These are the activations of a small neural network, seen along a few directions. Each row is one input.
In each table, some parts of the input vary, and every possible input appears once, in random order.
A made-up example of a description, with smaller parts first: values(2) and (point or ring(11) or (line(6) and ring(8))).
Shared parts are said once, and a part with two or three values counts as separate values.

Other details of the inputs vary at random and push rows far along two fixed directions, the same in every table; ignore that.

Table:
x1: [-62,-51,37,21,6,-1,27,-41,30,-21,-6,56]
x2: [-35,-36,12,61,20,-17,54,-24,36,-26,8,32]
x3: [-28,-20,-14,-82,34,4,34,-25,-54,-79,-32,13]
x4: [-22,-29,16,44,31,-56,28,-40,39,-9,5,49]
x5: [41,-12,-73,-42,-26,4,-28,53,-64,28,-32,-28]
x6: [-53,18,43,37,49,-21,-17,-40,35,2,46,18]
x7: [50,-7,-75,-18,-30,-2,-14,49,-44,8,-25,-34]
x8: [-33,13,65,48,60,-26,-34,-50,35,-4,42,5]
x9: [-24,-4,56,14,15,-9,42,-40,66,-20,56,30]
x10: [-23,-4,66,17,15,-9,48,-36,55,-11,54,27]
x11: [22,37,-14,-15,-10,26,-47,30,-67,29,15,-52]
x12: [-6,-18,23,41,-80,36,-13,33,29,28,-44,25]
x13: [3,37,-1,-47,77,-23,-20,-38,-57,-34,28,-20]
x14: [-34,-35,11,56,11,-36,46,-42,30,-24,11,38]
x15: [-52,-43,40,13,14,-19,22,-41,39,-13,-15,56]
x16: [29,-5,13,56,-66,9,-20,46,52,29,-54,5]
x17: [-20,4,55,18,37,-7,26,-33,63,-3,50,32]
x18: [-17,31,-9,-47,55,7,27,-28,-52,-31,35,-1]
x19: [17,23,-9,-74,49,8,42,-30,-40,-47,40,-10]
x20: [55,0,-65,-18,-25,4,0,65,-45,10,-34,-39]
x21: [8,25,36,58,-33,-3,-94,21,32,58,17,-30]
x22: [50,-16,-49,-58,-31,21,-46,38,-55,6,-55,-12]
x23: [31,3,47,31,-70,16,-10,38,52,62,25,-12]
x24: [-62,4,60,46,42,-8,-15,-37,21,-8,53,-9]
x25: [47,9,-49,-29,-32,24,-1,52,-33,-13,-57,-27]
x26: [4,2,-47,-58,52,-23,59,-15,-32,-76,-23,-7]
x27: [-16,13,45,10,25,-14,23,-35,65,-7,49,35]
x28: [24,-20,-64,-47,-37,30,-27,50,-73,17,-32,-18]
x29: [12,-17,-19,65,-54,12,-18,2,47,90,-35,-54]
x30: [-29,32,-20,-53,65,-1,0,-36,-63,-46,38,-24]
x31: [1,23,31,54,-34,13,-41,34,37,75,16,6]
x32: [26,-16,-15,64,-54,0,-30,-2,53,86,-42,-53]
x33: [-9,0,70,7,27,-25,37,-32,65,-1,47,23]
x34: [-21,25,6,-40,71,-10,-5,-32,-60,-40,38,-45]
x35: [-32,30,-17,-49,66,-3,-13,-28,-56,-50,41,-42]
x36: [36,32,-20,-89,63,-11,13,-26,-23,-58,32,-5]
x37: [-11,-19,19,45,28,-31,36,-39,61,-38,-16,38]
x38: [0,-16,19,38,-68,34,-23,37,42,36,-47,22]
x39: [39,2,-69,-25,-42,33,11,57,-45,-6,-38,-38]
x40: [41,-18,-7,74,-58,-11,-21,52,48,54,-32,-1]
x41: [-5,-18,-13,-75,41,-14,10,-30,-34,-74,-41,22]
x42: [1,25,31,51,-54,19,-33,30,20,77,14,2]
x43: [42,22,-18,-48,-29,42,-8,39,-40,19,22,-36]
x44: [-36,-40,31,24,32,-39,4,-43,39,-12,-12,58]
x45: [-39,-20,35,42,12,-7,58,-28,48,-39,-18,36]
x46: [-4,-11,15,54,-81,41,-1,48,33,26,-42,19]
x47: [-12,-1,59,5,10,-18,39,-33,62,-10,49,21]
x48: [-13,18,37,69,-41,27,-53,34,13,70,27,-22]
x49: [-48,14,62,40,50,-24,-19,-38,25,0,44,-4]
x50: [23,-25,-40,-43,-44,36,-24,37,-59,10,-40,-11]
x51: [1,23,36,64,-31,14,-64,34,21,73,21,-21]
x52: [-8,-35,6,42,-73,6,-27,33,15,57,-27,21]
x53: [-14,-23,-42,-45,42,-26,39,-30,-60,-44,-7,15]
x54: [41,1,-56,-16,-43,20,14,45,-39,-8,-41,-31]
x55: [-32,-23,-17,-76,35,16,33,-24,-53,-81,-25,13]
x56: [-3,-29,22,28,-78,25,-38,44,32,42,-46,18]
x57: [29,45,-30,-39,-8,9,-69,40,-65,19,13,-74]
x58: [-18,23,21,53,-54,16,-36,24,36,61,22,13]
x59: [45,-5,-74,-34,-26,-4,-17,59,-60,26,-27,-32]
x60: [7,24,-25,-77,49,13,38,-29,-35,-55,42,-1]
x61: [3,8,54,23,43,-9,18,-43,65,-1,45,42]
x62: [-17,-11,42,32,20,-14,30,-32,52,-41,-36,53]
x63: [-25,-27,-49,-56,49,-17,39,-22,-64,-52,-2,8]
x64: [-35,-12,41,33,15,-8,47,-32,52,-36,-30,54]
x65: [9,-30,-24,71,-83,6,-15,46,24,49,-11,-2]
x66: [8,31,-19,-81,48,-1,41,-27,-34,-50,38,1]
x67: [45,24,-10,-93,60,-22,21,-25,-15,-60,32,-12]
x68: [33,-6,-72,-20,-27,34,-2,10,-50,37,-36,-90]
x69: [-24,-13,-17,-54,29,23,43,-24,-43,-78,-28,23]
x70: [-13,-32,10,48,26,-52,22,-35,47,-21,2,37]
x71: [51,43,-28,-32,-1,19,-52,36,-44,33,4,-28]
x72: [-48,22,43,32,31,-11,17,-43,38,4,39,39]
x73: [9,-12,6,61,-80,37,2,47,35,25,-40,4]
x74: [20,42,-31,-22,-21,22,-55,27,-62,26,15,-48]
x75: [10,-19,-48,-68,69,-41,15,-28,-58,-54,-15,8]
x76: [20,41,-27,-37,-20,14,-58,32,-72,18,14,-78]
x77: [-28,29,42,33,39,-31,-7,-46,52,3,34,49]
x78: [1,-21,-11,64,-57,13,-5,-3,42,84,-33,-51]
x79: [38,53,-48,-54,-14,18,-43,46,-54,30,1,-31]
x80: [-38,25,50,42,57,-29,-25,-48,41,-2,39,26]
x81: [1,-7,20,53,-77,30,2,36,35,25,-49,20]
x82: [8,-4,-25,-82,56,2,21,-25,-41,-85,-43,19]
x83: [26,28,-14,-98,52,-21,39,-17,-18,-52,36,-17]
x84: [35,-12,-65,-20,-36,3,-8,46,-62,23,-22,-24]
x85: [91,23,-17,-61,-18,19,-28,47,-22,21,10,-50]
x86: [-54,-38,10,45,11,-32,42,-29,24,-8,14,43]
x87: [-33,-33,16,55,22,-28,56,-20,40,-19,3,29]
x88: [3,-31,-1,37,-66,5,-42,43,20,70,-33,20]
Description of these inputs: line(4) and (point or (values(2) and line(5)) or ring(11)).
Changing only the line(4) part turns x53 into x75. The same change can be made to x23. Which row results?
> x85
Changing only the line(4) part turns x79 into x77. The same change can be made to x57. Which row results?
> x21
Which other rows does x18 become when the values(2) part takes its other values? List them by row number.
> x58
Which other rows does x55 become when the line(4) part takes its other values? List them by row number.
> x3, x41, x56
A walk changes only the line(5) part. It starts at x8 and steps to x13. List the rest of the walk in order.
> x71, x61, x85
Which other rows does x19 become when the line(4) part takes its other values? List them by row number.
> x17, x43, x61
A walk changes only the line(5) part. It starts at x76 and steps to x74. List the rest of the walk in order.
> x72, x66, x47

Table:
x89: [41,-2,-55,-20,-58,17,-32,61,-40,36,-33,-43]
x90: [-36,21,-8,-57,69,-2,18,-35,-67,-52,44,-3]
x91: [-40,-36,42,97,-39,-11,-19,-3,58,37,-16,25]
x92: [49,10,-32,-35,-70,33,-40,70,-29,21,-38,-19]
x93: [4,-9,-9,41,-42,11,-13,28,22,44,-25,-7]
x94: [52,-1,-40,-31,-64,30,-28,64,-28,31,-24,-26]
x95: [-65,-25,35,55,43,-29,34,-60,37,-30,-5,38]
x96: [-8,-25,40,87,-44,-6,10,-2,77,48,2,37]
x97: [28,30,-18,-65,28,19,13,1,-48,-34,20,-53]
x98: [-7,7,-8,-68,61,-4,45,-33,-39,-85,-9,25]
x99: [53,9,-44,-29,-59,40,-24,64,-23,34,-33,-29]
x100: [-20,4,55,92,-27,-6,-28,-21,83,53,39,19]
x101: [-2,-15,-21,-43,60,-27,51,-39,-25,-57,8,11]
x102: [-33,17,62,39,59,-43,9,-40,63,-11,47,33]
x103: [-15,17,-1,-63,82,-23,4,-54,-42,-36,22,-8]
What is each input in this table made of?
> values(5) or (values(2) and line(5))

Table:
x104: [35,18,-5,-12,-19,12,-15,26,0,14,4,-22]
x105: [-7,6,34,23,11,-12,13,-19,47,-4,21,16]
x106: [-19,-24,-3,11,15,-14,16,-21,8,-27,-34,18]
x107: [-27,2,31,24,14,-10,-10,-14,20,11,13,20]
x108: [18,13,-24,35,-32,7,-42,28,-14,60,6,-56]
x109: [-36,-9,33,31,2,-6,-9,-14,22,5,10,23]
x110: [36,-8,-76,-75,5,11,5,28,-82,-30,-44,-35]
x111: [6,-20,-14,8,-19,-4,15,8,13,6,-16,13]
x112: [2,8,19,-2,30,-11,9,-22,17,-9,24,9]
x113: [-11,-27,10,34,-4,-17,37,-16,38,-5,-4,33]
x114: [20,9,-25,-13,-42,30,-39,49,-39,27,-17,-24]
x115: [-21,-2,17,-2,11,5,21,-19,6,-17,5,14]
x116: [-22,-28,4,26,2,-13,21,-15,25,-11,-22,27]
x117: [-1,1,8,17,-44,24,-22,26,5,27,-5,-2]
x118: [16,-20,-15,21,-46,5,-2,30,16,31,-23,4]
x119: [-12,5,18,-4,29,-18,-3,-25,2,-8,19,9]
x120: [-2,19,-31,-75,69,-10,9,-22,-67,-53,8,-10]
x121: [-9,4,31,20,5,-7,18,-14,41,-4,15,16]
x122: [24,15,-8,-14,-12,3,-34,19,-21,20,4,-19]
x123: [1,-19,-18,6,-9,-2,-1,5,-6,-9,-44,1]
x124: [-6,12,10,-11,33,-16,1,-24,9,-13,24,9]
x125: [39,12,-2,8,-56,25,-25,50,10,40,-7,-26]
x126: [-30,-2,15,5,17,-1,4,-17,-2,-17,8,19]
x127: [-19,-2,35,26,-1,1,20,-20,40,-1,10,21]
x128: [-3,-21,-6,8,5,-15,40,-12,13,-18,-8,20]
x129: [25,6,-21,-17,-52,37,-32,50,-33,27,-14,-27]
x130: [-11,5,0,44,1,-10,-15,-6,4,37,21,-36]
x131: [4,4,-8,-3,-26,15,-35,28,-23,19,-6,-12]
x132: [4,7,19,-1,26,-10,6,-20,18,-5,23,7]
x133: [9,17,-31,-80,52,3,37,-23,-53,-65,5,-14]
x134: [7,22,-21,-66,65,-17,13,-28,-41,-49,22,-11]
x135: [-12,-3,23,27,-28,15,-2,3,28,19,0,13]
Changing only one part turns x135 into x115. The same change can be made to x105. Which row results?
> x104
What is each input in this table made of?
> values(2) and (point or line(4) or ring(11))
Which other rows does x118 become when the line(4) part takes its other values? List them by row number.
> x110, x123, x128
Which other rows does x121 become when the values(2) part takes its other values? List them by row number.
> x125
Which other rows does x111 become when the values(2) part takes its other values? List them by row number.
> x118

Table:
x136: [-12,-19,16,65,-51,3,-18,33,46,28,-26,26]
x137: [-15,-16,35,44,19,-34,32,-28,60,-5,26,31]
x138: [-2,-1,23,-28,40,-11,6,-33,21,-25,7,14]
x139: [-37,-9,36,51,35,-34,-5,-35,34,-2,17,23]
x140: [-16,-22,-29,-53,26,0,31,-21,-50,-47,-13,2]
x141: [38,-16,-42,-29,-24,6,-20,23,-32,9,-42,-25]
x142: [-43,15,17,22,42,-7,17,-41,11,-19,5,-32]
x143: [7,8,9,-43,48,-6,7,-35,7,-27,6,12]
x144: [-4,-13,34,72,-58,7,0,26,57,57,21,17]
x145: [22,14,-5,-39,-37,35,-24,25,-24,17,1,-13]
x146: [-1,3,-25,-39,61,-25,-4,-36,-39,-25,8,-18]
x147: [0,17,0,-58,39,13,17,-14,-37,-46,14,9]
x148: [42,26,-11,-33,-17,15,-28,34,-18,9,-16,-15]
x149: [48,22,-15,-40,-18,14,-31,41,-25,2,-17,-24]
x150: [27,-5,1,30,-33,-3,-7,14,43,54,4,-2]
x151: [-33,-24,16,16,13,-6,28,-23,6,-25,-6,32]
x152: [25,5,-49,-22,-26,17,-16,43,-39,-3,-39,-10]
x153: [56,15,-45,-30,-19,2,-4,39,-31,13,-6,-32]
x154: [43,19,-44,-21,-23,11,-5,44,-27,6,2,-18]
x155: [16,-3,-35,-26,-33,21,-6,35,-46,9,-34,-11]
x156: [28,8,-22,-6,-30,17,5,34,-19,26,11,-13]
x157: [-21,-12,16,14,38,-33,-6,-42,13,-2,13,4]
x158: [2,32,2,-50,40,19,24,-26,-22,-57,-4,-40]
x159: [3,-26,12,50,-41,0,-21,13,50,54,-35,15]
x160: [-18,-17,-32,-54,26,4,31,-28,-50,-43,-12,8]
x161: [-34,3,15,28,38,-23,-3,-22,6,-19,19,19]
x162: [26,18,-4,-36,-27,29,-21,40,-30,9,-4,-14]
x163: [-1,-13,19,47,-59,12,1,17,42,59,20,9]
x164: [-49,-9,16,14,21,-8,3,-40,5,1,28,15]
x165: [-14,16,33,1,23,-5,8,-21,24,-32,12,36]
x166: [-3,-18,-14,-20,39,-19,24,-18,-16,-43,-25,11]
x167: [-21,8,5,5,48,-31,-1,-34,-7,-19,12,7]
x168: [4,24,-6,-58,42,-2,11,-7,-28,-64,6,7]
x169: [33,-3,-37,-31,-34,21,0,35,-35,18,11,-29]
x170: [-3,4,-7,13,-20,12,-33,30,-26,34,5,-17]
x171: [-45,-20,33,54,18,5,35,-43,48,-27,-19,3]
x172: [4,16,-6,29,-23,0,-38,31,-11,29,-1,-8]
x173: [-36,-25,39,55,8,-30,23,-37,57,-9,-15,49]
x174: [-5,3,-4,-4,31,-22,37,-16,7,-38,25,17]
x175: [-20,-7,8,29,-41,9,-36,17,3,50,11,-11]
x176: [-6,-7,46,35,-60,24,-29,19,45,46,8,14]
x177: [46,-4,-26,-13,-22,-5,-6,24,0,28,-2,-27]
x178: [-35,6,5,-1,45,-9,9,-30,-24,-18,24,12]
x179: [5,6,21,59,-43,18,12,10,52,37,2,-33]
Changing only one part turns x143 into x146. The same change can be made to x148. Which row results?
> x167
Changing only one part turns x144 into x162. The same change can be made to x163. Which row results?
> x145
What is each input in this table made of?
> values(4) and (point or (values(2) and line(5)))
Which other rows agree with x173 in the values(4) part? List them by row number.
> x136, x140, x141, x151, x152, x155, x159, x160, x166, x171
Which other rows does x137 become when the line(5) part takes its other values? List them by row number.
> x144, x169, x174, x177
Which other rows does x155 become when the values(4) part takes its other values? List them by row number.
> x147, x156, x178
